A small network was shown many inputs. Here are its activations along a few directions, one row for each input.
Each table varies a few parts of the input and shows all the possible inputs, shuffled.
Descriptions start from the smaller parts, as in this example, which fits no table here: values(3) and (point or ring(11) or (ring(5) and line(6))).
Shared parts are said once, and a part with two or three values counts as separate values.

Other details of the inputs vary at random and push rows far along two fixed directions, the same in every table; ignore that.

Table:
r1: [-29, -373, 109, -135, 6, 56, 367, 122, -139, -238, 171, 28]
r2: [2, 17, -431, -289, 171, -291, 160, 32, 34, -104, 130, -51]
r3: [85, 375, -325, -6, 134, -313, -99, -22, -18, 219, -144, -117]
r4: [-147, -587, 189, -3, -58, 271, 229, 187, -91, -29, 149, -71]
r5: [-49, -114, 198, 25, -41, 174, -166, -16, 47, 157, 25, 212]
r6: [144, -366, 165, 36, 69, 41, 315, 149, -306, -249, -125, -124]
r7: [40, 70, -371, -335, 190, -286, 146, -3, 4, -127, 148, -35]
r8: [-174, -6, 3, -1, -29, 43, 44, -22, 95, -272, 67, -2]
r9: [1, 165, -371, -216, 64, -224, 177, -42, 147, -396, 74, 38]
r10: [-75, -163, -109, -99, 78, 70, 163, 73, 111, -429, 63, 9]
r11: [-51, 242, -57, -37, -15, -46, -368, -126, 147, 399, 19, 148]
r12: [169, 207, -345, -225, 280, -341, 220, 86, -130, -142, -61, -221]
r13: [167, -94, -70, -48, 204, -161, 318, 7, -142, -102, -13, -245]
r14: [-68, -321, 476, 194, -245, 473, -212, 57, 46, 360, -20, 323]
r15: [36, -757, 337, -16, -146, 476, 279, 245, -68, -11, 125, 54]
r16: [-187, 377, 101, 85, -169, 51, -456, -224, 151, 299, -13, 155]
r17: [59, -48, -55, -176, 50, -86, 121, 18, 9, -83, 93, 137]
r18: [-21, -231, -219, -177, 187, -68, 140, 105, 41, -118, 137, -69]
r19: [-92, -351, 36, -40, -96, 86, 206, 103, -58, 38, 153, -44]
r20: [135, 392, 97, 171, 1, -207, -360, -45, 14, 304, -169, 27]
r21: [38, -59, 102, 142, -42, 197, 149, 149, -11, -226, -195, -48]
r22: [111, 6, 272, 215, -119, 160, -165, 88, -8, 39, -165, -68]
r23: [105, 111, -254, -10, 204, -317, 190, -64, -62, 13, -32, -237]
r24: [-152, -44, 145, 84, -237, 185, 16, -39, 100, -78, 37, 117]
r25: [-8, -78, 155, 30, -187, 257, -120, -20, 124, 73, 11, 178]
r26: [-41, -59, 47, -53, -48, 154, -98, -14, 94, -64, 17, 111]
r27: [135, -288, 160, 62, 82, 143, 387, 74, -140, -328, -61, -200]
r28: [-25, -37, -350, -234, 175, -214, 102, 41, 51, -80, 121, -55]
r29: [225, 232, -331, -94, 241, -344, 155, -39, -152, -98, 26, -207]
r30: [21, 125, -312, -297, 312, -329, 103, -15, 20, -274, 126, 26]
r31: [16, -129, -153, -254, 71, -11, 232, 72, 3, -391, 98, 8]
r32: [66, -332, 340, 292, -152, 239, -97, 198, -63, 270, -111, -99]
r33: [143, 377, -23, 99, 18, -238, -327, -36, 16, 340, -121, -93]
r34: [-155, 205, 228, 125, -136, 59, -392, -172, 53, 401, 4, 222]
r35: [-128, 512, 54, 48, -116, -149, -450, -241, 105, 465, 9, 254]
r36: [158, 228, -347, 44, 153, -314, 35, -47, -99, 76, -18, -166]
r37: [151, 494, 18, 249, -18, -136, -374, -218, -37, 387, -136, 97]
r38: [-1, -470, 16, -175, 134, 147, 236, 181, -38, -192, 155, -58]
r39: [-29, -429, 105, -127, -54, 139, 306, 138, -112, -90, 190, -54]
r40: [124, 101, -402, -138, 213, -427, 196, 1, -182, -149, -98, -284]
r41: [-98, -356, 424, 156, -179, 546, -202, 71, 119, 99, -9, 184]
r42: [-67, 190, -233, -253, 72, -214, 122, -68, 6, -283, 114, -23]
r43: [103, 252, -273, -26, 184, -310, 290, -104, 0, -406, -92, -206]
r44: [-109, 67, 112, 138, -225, 231, -219, -70, 219, 88, -58, 228]
r45: [-160, 491, 43, 93, -87, -90, -609, -265, 176, 635, 18, 136]
r46: [123, 270, -308, -64, 154, -368, 160, 77, 10, -478, -82, -220]
r47: [-114, 339, -110, 50, -88, -33, -311, -165, 246, 50, -56, 183]
r48: [-156, -346, 530, 191, -151, 427, -142, 55, -10, 221, 63, 179]
r49: [-97, 100, -433, -263, 269, -386, 148, -15, 0, -170, 202, -170]
r50: [91, -525, 396, 141, -82, 510, 295, 306, -166, -228, -151, -75]
r51: [154, 145, -268, -156, 194, -365, 148, -8, -206, -120, -100, -248]
r52: [168, -140, 61, 21, 189, -112, 348, 21, -173, -198, -46, -146]
r53: [47, -292, 498, 323, -257, 455, -95, 54, -145, 100, -260, -7]
r54: [-170, -598, 374, 119, -243, 501, 310, 190, -24, -307, 76, 57]
r55: [-119, -91, 82, -73, 12, 104, 40, 10, 16, -212, 104, -12]
r56: [-137, 51, 168, 54, -118, 100, -278, -87, 53, 391, 61, 89]
r57: [-4, 121, 198, 305, -196, 146, -180, -74, -18, 45, -292, 10]
r58: [-109, -469, 51, -70, -42, 143, 286, 170, -99, -63, 163, -68]
r59: [-105, -63, 238, 55, -228, 241, -82, -48, 52, 78, 52, 133]
r60: [158, 261, -319, 17, 131, -236, 197, -53, -50, -398, -50, -151]
r61: [106, 12, 227, 172, -5, 148, -61, 88, -87, 193, -201, 64]
r62: [140, 425, 24, 244, -77, 20, -324, -186, 5, 223, -145, 29]
r63: [-167, 500, -237, -23, -26, -242, -209, -219, 187, -57, 10, 73]
r64: [-142, 532, -1, 61, -167, -120, -555, -257, 142, 664, 13, 184]
r65: [-34, 223, -76, 75, -163, -17, -388, -147, 191, 557, 2, 181]
Description of these inputs: line(5) and (values(5) or (values(2) and line(4))).
Changing only the line(5) part turns r53 into r6. The same change can be made to r26. Which row results?
> r5
Changing only the line(5) part turns r32 into r20. The same change can be made to r36. Which row results?
> r37
Which other rows does r39 become when the values(2) part takes its other values? List them by row number.
> r15
Which other rows does r29 become when the values(5) part takes its other values? List them by row number.
> r12, r13, r33, r51
Which other rows agree with r57 in the line(5) part? List them by row number.
> r8, r9, r10, r21, r24, r43, r44, r46, r47, r54, r60, r63

Table:
r66: [-144, 659, -242, -100, -15, -549, -12, -272, 49, -6, 194, 64]
r67: [-185, 144, 271, 102, -293, 428, -258, -148, -11, -64, -140, 74]
r68: [67, -335, 160, 350, -228, 475, -118, -62, 264, 223, -110, 126]
r69: [-209, -469, 404, 130, 51, 337, -260, 184, 60, 544, -39, 37]
r70: [65, -381, 319, 29, -77, 355, -308, 268, 77, 482, 97, 9]
r71: [-198, -616, 412, 173, -91, 344, 37, 162, -37, 355, 230, -223]
r72: [282, 391, 350, 490, 125, -173, -287, -39, -238, 412, -545, -105]
r73: [-140, 169, -99, 254, -232, -115, -166, -114, 233, 166, 4, -136]
r74: [-84, 287, -509, -134, 289, -530, -208, -51, 58, 144, -37, -18]
r75: [79, 614, -335, -150, 123, -337, -30, -361, 142, 10, 88, 298]
r76: [-118, 425, -273, -263, 277, -539, -168, -179, -32, -22, 43, 207]
r77: [-134, -482, 269, -33, -148, 117, 553, 125, -80, -587, 202, -90]
r78: [33, -351, 619, -89, -118, 391, -257, 166, -48, 319, 187, 237]
r79: [454, 22, -168, -72, 291, -303, 599, 96, -617, -452, -319, -544]
r80: [-196, 189, 254, 164, -200, -54, -276, -241, -35, 314, 201, 153]
r81: [-65, -924, -52, -72, 73, 65, 720, 337, -249, -492, 352, -373]
r82: [-116, 145, -172, 159, -192, -213, 116, 11, 109, 307, 58, -77]
r83: [139, -637, -173, -20, 63, 202, 749, 254, 8, -228, 101, -23]
r84: [203, -100, -483, -280, 104, -300, 462, 383, 21, -270, 99, -93]
r85: [-10, 374, 189, -9, 73, 45, -488, -411, 152, 619, 164, 338]
r86: [175, 431, -615, -251, 166, -550, -273, 18, 84, 101, 99, -39]
r87: [73, 426, 185, 48, -305, 11, -511, -102, 245, 217, -84, 362]
r88: [-149, 40, -30, -337, 224, -355, 211, -105, -125, -131, 385, -140]
r89: [-101, -417, 199, 166, -299, 453, -217, 41, -130, 452, -71, 18]
r90: [-116, 418, 96, 23, -370, 88, -399, -320, 74, 283, -162, 260]
r91: [-177, -473, 243, -75, 180, 293, 414, 253, -60, -828, -50, -32]
r92: [76, 215, -80, -212, 82, -44, 2, 121, 74, -615, 22, 4]
r93: [38, 495, 229, 80, -302, 25, -529, -72, 181, 443, -57, 449]
r94: [13, -676, -189, -193, -82, 231, 594, 263, -138, -545, -28, -284]
r95: [-74, -253, -169, -366, 317, -282, 644, 222, -164, -716, 97, 38]
r96: [-131, 461, 170, 73, -399, 137, -410, -278, 5, 498, -132, 345]
r97: [203, -209, -450, -291, 122, -235, 357, 327, 75, -579, 57, -213]
r98: [-182, 229, -128, 209, 71, 38, -341, 22, 269, -20, -256, -68]
r99: [501, -198, 594, 630, -5, 393, 50, -42, -319, 292, -411, -103]
r100: [-147, -346, 255, 318, -187, 323, -206, 142, 208, 205, -252, 100]
r101: [23, -97, -12, 324, -58, 440, -147, -62, 267, -20, -98, -32]
r102: [-173, 605, -478, 102, 49, -376, -204, -175, 250, -132, 13, -330]
r103: [58, -236, 204, 23, -2, 234, 28, -170, -60, 55, 190, 296]
r104: [-105, 445, -475, -60, 159, -520, -27, 28, 162, 247, -168, 74]
r105: [-138, 294, -169, -454, 461, -497, -32, -92, -39, -34, 131, 53]
r106: [363, 581, -168, 191, 281, -699, 226, -128, -368, -109, -221, -522]
r107: [14, 380, -696, -287, 13, -457, 236, -39, -35, 66, -54, -116]
r108: [127, 554, -288, -337, 118, -503, -293, -96, 2, 7, 154, 223]
r109: [-200, -248, 588, 254, -237, 382, -203, 28, 123, 105, -171, 345]
r110: [23, -244, 112, 100, 85, 300, -200, -90, 136, 528, 117, 38]
r111: [63, -459, 96, -90, 162, 386, 568, 78, -12, -858, 148, -23]
r112: [74, 218, 25, 43, -71, 55, -93, -320, 211, -28, 30, 300]
r113: [625, 579, -212, 17, 317, -600, 53, 82, -298, -119, -332, -333]
r114: [49, -133, 57, 177, -138, 372, -192, 289, 203, -149, -120, -97]
r115: [-193, -217, 255, 326, -369, 688, -278, 44, 73, 165, -270, -98]
r116: [-96, 492, -349, -530, 250, -421, -103, -266, -150, 73, 156, -24]
r117: [58, -516, 207, 313, -122, 486, -137, -27, 55, 398, 54, 141]
r118: [-266, -200, 555, 309, -282, 475, 15, 3, 45, -260, 68, -27]
r119: [-22, -930, -53, -409, 177, 266, 632, 348, -328, -329, 203, -392]
r120: [-8, -137, -251, -461, 117, -188, 366, -30, -339, -436, 185, -34]
Changing only one part turns r70 into r110. The same change can be made to r92. Which row results?
> r111
Changing only one part turns r78 into r85. The same change can be made to r86. Which row results?
> r117
What do these inputs look like to the network?
> values(5) and (point or (values(2) and line(5)))
Which other rows agree with r88 in the values(5) part? List them by row number.
> r66, r71, r73, r77, r80, r81, r82, r102, r106, r118
Which other rows does r96 become when the values(5) part takes its other values? List them by row number.
> r66, r75, r93, r95
Which other rows does r100 become when the values(2) part takes its other values? List them by row number.
> r109
Start at r116 and move only the line(5) part, one step at a time. The first step leads to r120. Which rows follow, in order?
> r96, r90, r67

Table:
r121: [205, 191, -263, -11, 80, -227, -101, -55, 34, 184, -83, -167]
r122: [3, -40, 302, 391, -208, 276, -301, 4, -32, 637, -198, 95]
r123: [92, 500, -75, -40, 115, -308, -130, -131, -30, -137, -91, -36]
r124: [43, 500, -135, 13, 89, -385, -199, -163, -5, 432, -136, -46]
r125: [-219, 13, 412, 106, -374, 533, -567, -231, 121, 583, -59, 331]
r126: [-156, -717, 314, -67, -322, 389, 313, 355, -9, -212, 133, 173]
r127: [156, 72, -222, -198, 276, -404, 165, 38, -268, -204, 89, -193]
r128: [-178, 188, -254, -161, 170, -185, -271, 35, 220, 1, 94, 53]
r129: [-36, 166, 5, 2, 3, 16, -263, -227, 218, 253, 157, 390]
r130: [24, -543, 470, 210, -115, 463, 372, 234, -173, -299, -94, -64]
r131: [123, 139, -274, -72, 155, -263, 261, -34, -42, -411, -82, -159]
r132: [165, -287, -10, 68, 27, 234, 312, 199, -56, -429, -71, -184]
r133: [-222, -181, -269, -241, 104, -138, 411, -23, 21, -396, 341, -194]
What do these inputs look like to the network?
> values(5) or (values(2) and line(4))
List by row number the other inputs of the same sort as r123.
> r121, r122, r124, r127, r130, r131, r132
